Small tables with named rows and columns. After each table, cells are looked up by row and column.

Medukot
          Pek  Pelezib  Tigog   Lupo   Tiri  Gikap    Bir    Ror   Pigi    Zos
Kedug   7.291    3.240  5.400  7.880  4.990  0.941  1.701  1.314  3.224  3.282
Biv     1.420    0.543  7.876  1.810  5.024  5.011  1.860  1.323  7.896  0.586
Lukapa  5.074    0.624  4.204  3.251  0.961  7.386  1.076  1.342  7.899  3.224

Lukapa, Pelezib -> 0.624
Kedug, Pek -> 7.291
Biv, Lupo -> 1.810
Biv, Pelezib -> 0.543
Lukapa, Ror -> 1.342
Biv, Bir -> 1.860
Biv, Zos -> 0.586
Lukapa, Tigog -> 4.204
Kedug, Pelezib -> 3.240
Biv, Pigi -> 7.896
Kedug, Ror -> 1.314
Lukapa, Zos -> 3.224
Lukapa, Lupo -> 3.251
Lukapa, Pek -> 5.074
Lukapa, Bir -> 1.076
Kedug, Pigi -> 3.224
Kedug, Tigog -> 5.400

Table Zed
fields: Sel, Tez, Sos, Nurivo
Venife: [200, 162, 19, 195]
Dav: [93, 102, 112, 89]
Sulez: [167, 138, 55, 138]
Ketofop: [127, 56, 109, 151]
Norogeb: [153, 73, 75, 126]

Ketofop, Sel => 127
Norogeb, Tez => 73
Norogeb, Sos => 75
Venife, Tez => 162
Dav, Sel => 93
Sulez, Tez => 138

Gab:
,Dosul,Kadat,Lusokav,Mugunu,Zefal,Muzoveg,Sut
Koseg,52.9,56.1,49.1,51.5,40.9,52.7,53.9
Guta,38.8,77.5,54.0,45.8,19.1,66.5,61.0
Pamug,29.7,44.0,50.2,37.9,52.7,48.3,40.7
Sul,9.4,59.2,55.3,27.8,37.9,59.2,43.1
Suzofi,9.8,59.3,55.2,27.8,37.9,59.6,42.9
Lop,52.9,56.4,49.2,51.4,40.3,52.4,53.7
Ganilos,67.2,49.5,46.3,58.8,46.9,47.1,54.5
Bogulu,44.1,35.0,46.8,45.5,62.4,41.2,40.2

Ganilos, Sut => 54.5
Bogulu, Kadat => 35.0
Lop, Muzoveg => 52.4
Guta, Muzoveg => 66.5
Sul, Dosul => 9.4
Suzofi, Kadat => 59.3
Ganilos, Muzoveg => 47.1
Suzofi, Lusokav => 55.2
Guta, Zefal => 19.1
Guta, Sut => 61.0
Suzofi, Dosul => 9.8
Guta, Mugunu => 45.8
Lop, Lusokav => 49.2

Garuduk:
columns: Duleno, Tifena, Rapogu, Nik, Setiguk, Tuf, Vefiki, Kom
Seraz: [199, 142, 158, 78, 71, 203, 143, 124]
Veluv: [138, 189, 88, 206, 108, 84, 201, 169]
Fab: [75, 133, 171, 177, 73, 186, 142, 127]
Gigolot: [105, 74, 179, 94, 109, 126, 69, 199]
Memen: [148, 98, 97, 81, 171, 174, 141, 161]
Zunefal: [132, 181, 186, 108, 184, 62, 75, 189]
Zilidi: [187, 194, 116, 97, 87, 154, 164, 178]
Tesused: [87, 93, 114, 190, 161, 150, 191, 74]
Bivikan: [70, 204, 185, 182, 177, 155, 98, 179]
Farado: [205, 133, 131, 67, 177, 155, 119, 104]

Tifena of Fab is 133
Tuf of Fab is 186
Duleno of Farado is 205
Nik of Veluv is 206
Tuf of Seraz is 203
Setiguk of Tesused is 161
Nik of Farado is 67
Vefiki of Tesused is 191
Vefiki of Fab is 142
Vefiki of Zunefal is 75
Vefiki of Bivikan is 98
Which row has the largest Kom? Gigolot

Mumi
           Zin   Puper  Gidolu  Voropuz
Mitovik  56670  -56509   37837    33942
Lep      18261   33569   32004    31834
Gir      -8188   14367   47573    -2500

Zin of Mitovik: 56670
Puper of Lep: 33569
Voropuz of Lep: 31834
Gidolu of Gir: 47573
Zin of Lep: 18261
Voropuz of Mitovik: 33942
Gidolu of Mitovik: 37837
Gidolu of Lep: 32004
Puper of Gir: 14367
Zin of Gir: -8188

Fofet:
	Led	Rur	Gif	Buvu	Sov	Femir	Gaba
Dap	5425	4243	6268	7387	3477	6473	4404
Beva	5731	2808	4469	2212	5848	4363	4148
Nok	5143	3726	4854	3587	4076	4928	2954
Bebad	1406	4309	4099	7741	5579	4277	7454
Sulibep	6973	3522	3819	2433	5840	3916	4473
Magipe	7103	4595	3666	2786	5273	5434	4016
Tikeme	2793	5454	3646	7793	6686	4778	7543
Rapa	6681	3886	5179	3721	5643	5188	3328
Nomad	7088	4838	4873	2755	4524	6320	3343

Buvu of Bebad: 7741
Rur of Rapa: 3886
Led of Rapa: 6681
Sov of Magipe: 5273
Rur of Magipe: 4595
Femir of Beva: 4363
Gif of Tikeme: 3646
Femir of Nok: 4928
Rur of Nomad: 4838
Which row has the largest Gaba? Tikeme

Sep:
cols = Noga, Dez
Miv: [-1326, 672]
Pifipok: [-3395, 2109]
Dulida: [-1940, -2840]
Goz: [6126, -1836]
Ziz: [-2255, -6430]
Dafivit: [1438, -2751]
Zuka: [-2008, 641]
Reruti: [492, -6339]
Ref: [-4931, 959]
Gagili: [80, 1579]
Zir: [-4278, -1777]
Kevu: [-210, -2102]
Nas: [1881, -3542]

Gagili, Noga -> 80
Goz, Dez -> -1836
Nas, Noga -> 1881
Dafivit, Dez -> -2751
Miv, Noga -> -1326
Zuka, Noga -> -2008
Pifipok, Dez -> 2109
Miv, Dez -> 672
Reruti, Noga -> 492
Nas, Dez -> -3542
Ziz, Noga -> -2255
Pifipok, Noga -> -3395
Zuka, Dez -> 641
Goz, Noga -> 6126
Dulida, Noga -> -1940
Dafivit, Noga -> 1438
Ref, Noga -> -4931
Ref, Dez -> 959
Gagili, Dez -> 1579
Zir, Dez -> -1777

